These are the activations of a small neural network, seen along a few directions. Each row is one input.
Each table varies a few parts of the input and shows all the possible inputs, shuffled.
Descriptions start from the smaller parts, as in this example, which fits no table here: values(2) and (point or ring(9) or (line(4) and ring(8))).
Shared parts are said once, and a part with two or three values counts as separate values.

Other details of the inputs vary at random and push rows far along two fixed directions, the same in every table; ignore that.

A family of inputs:
x1: 31,-112,28,48,12,8,-32,-35,34,54,23
x2: 22,15,-6,38,11,-38,33,14,-1,-57,-62
x3: 13,-69,27,19,45,-40,24,5,-9,-2,-76
x4: 4,52,-23,-14,-34,12,15,26,9,-41,-31
x5: -23,63,-38,-16,-20,7,16,22,6,-33,4
x6: 21,18,2,0,-22,1,-4,8,18,-18,-9
x7: 1,79,-32,8,-22,-18,19,-5,-19,-58,-27
x8: -20,-45,-14,10,-12,27,-29,-51,17,45,43
x9: -33,14,-30,-17,-31,45,-29,-19,16,15,71
x10: -17,-10,30,-5,3,16,-22,-8,-3,43,61
x11: -13,-28,0,6,-11,20,-36,-17,24,50,87
x12: -5,68,-9,-32,-11,-8,2,20,-34,-32,-1
x13: 19,-51,12,40,25,-28,38,20,26,-15,-71
x14: 4,72,-15,-34,-10,-2,5,11,-29,-34,1
x15: -37,27,3,-31,-7,32,-16,1,-5,26,56
x16: 31,-58,15,9,30,-35,26,-5,-7,1,-75
x17: 7,23,15,3,21,-27,14,19,-26,-17,-32
x18: -24,65,-16,-37,-6,4,10,18,-23,-21,-5
x19: 13,-35,43,41,45,-42,26,12,-11,-2,-58
x20: -6,20,-10,-14,-27,26,-22,4,18,18,73
x21: 7,5,-21,18,-11,8,6,7,10,-26,-43
x22: 10,-100,28,4,32,5,-17,-30,7,53,6
x23: -31,19,4,-28,-3,26,-7,-1,-11,21,45
x24: 26,-30,10,-13,1,-1,-20,-16,-8,33,20
Each input here is: values(2) and (point or ring(5) or line(6)).
Question: The inputs of x13 and x20 match in every part but the values(2) part. If x8 is changed in the same way as x13 into x20, which row does it become?
Answer: x7
Question: Which other rows does x17 become when the line(6) part takes its other values? List them by row number.
Answer: x10, x12, x14, x19, x24

A family of inputs:
x25: 15,-41,22,31,27,-14,19,22,18,-2,-50
x26: 0,72,-27,-58,-28,14,-23,1,-41,-7,51
x27: 4,-59,7,47,14,-8,16,0,20,-2,-60
x28: 28,-80,-20,14,-19,29,-36,-49,32,40,38
x29: -57,38,7,-39,3,27,-20,-13,-21,49,95
x30: 30,-11,22,12,11,-20,19,18,14,-12,-57
x31: -14,-6,-29,18,-17,25,-8,-6,23,-8,-4
x32: -29,-38,41,-5,21,24,-28,-21,-12,64,55
x33: -23,89,-23,-27,7,-30,45,46,-23,-67,-36
x34: -20,8,9,-12,15,0,-13,8,-24,9,10
x35: 11,-46,32,18,31,-24,12,21,-7,-5,-45
x36: -3,-34,10,28,36,-25,38,19,24,-4,-40
x37: -41,-26,8,-21,13,20,-31,-17,-8,59,88
x38: 3,61,-55,-37,-61,38,-17,-9,-2,-19,39
x39: 10,99,-20,47,-58,9,-24,5,34,-40,92
x40: -35,-65,-3,22,0,26,-13,-27,38,53,46
x41: 32,-47,39,7,23,-29,7,6,-6,1,-49
x42: 51,-24,2,11,11,-28,18,12,10,-18,-52
x43: -14,28,1,-51,-26,31,-48,-15,-23,40,81
x44: 26,-61,13,38,4,-13,13,-16,22,1,-69
x45: 7,92,-7,-36,3,-24,25,18,-55,-49,-32
x46: -6,98,8,-32,1,-19,24,20,-50,-42,-39
x47: 28,81,-23,-38,-13,-26,25,31,-38,-71,-39
x48: 6,-73,-3,14,-20,35,-36,-46,40,46,28
x49: -11,-56,-12,48,25,-18,35,-7,36,-15,-50
Question: Describe the family of inputs behind these rows.
Answer: point or (line(4) and line(6))

A family of inputs:
x50: -29,70,-16,-37,-22,30,-24,5,-21,-1,63
x51: 17,23,-5,0,21,-39,53,19,-17,-56,-98
x52: 12,-42,18,35,41,-51,32,1,-3,-11,-66
x53: -15,-44,11,-7,6,18,-21,-30,5,50,59
x54: 4,0,4,20,29,-31,25,14,-18,-21,-44
x55: -15,-91,17,42,24,4,4,-3,37,29,-19
x56: 27,-2,-12,25,0,-20,21,15,21,-33,-34
x57: 15,-74,22,51,12,-6,-5,-33,25,35,-17
x58: 9,17,-24,-8,-32,12,-12,0,8,-17,21
x59: -9,0,10,-34,-20,38,-36,-13,2,47,72
x60: -7,26,-21,-11,-34,25,-25,-17,-3,-7,32
x61: -8,43,4,-8,-1,-10,9,20,-12,-22,0
x62: 2,-47,25,-9,-1,20,-30,-9,8,51,48
x63: -19,54,-27,-47,-31,35,-22,3,-18,8,54
x64: 0,-22,27,9,15,-5,-4,-5,1,22,16
x65: -7,86,-21,-41,-20,15,-1,23,-29,-36,-4
x66: 11,81,-33,12,-10,-20,40,27,3,-73,-62
x67: 11,-79,22,11,23,-15,-6,-18,10,35,-19
Question: Describe the family of inputs behind these rows.
Answer: point or ring(5) or (values(2) and line(6))
Question: Which of the alternatives is x59?
Answer: values(2) and line(6)
Question: Which other rows does x62 become when the line(6) part takes its other values? List them by row number.
Answer: x51, x59, x63, x65, x67
Question: Which other rows does x61 become when the line(6) part takes its other values? List them by row number.
Answer: x50, x52, x53, x54, x64
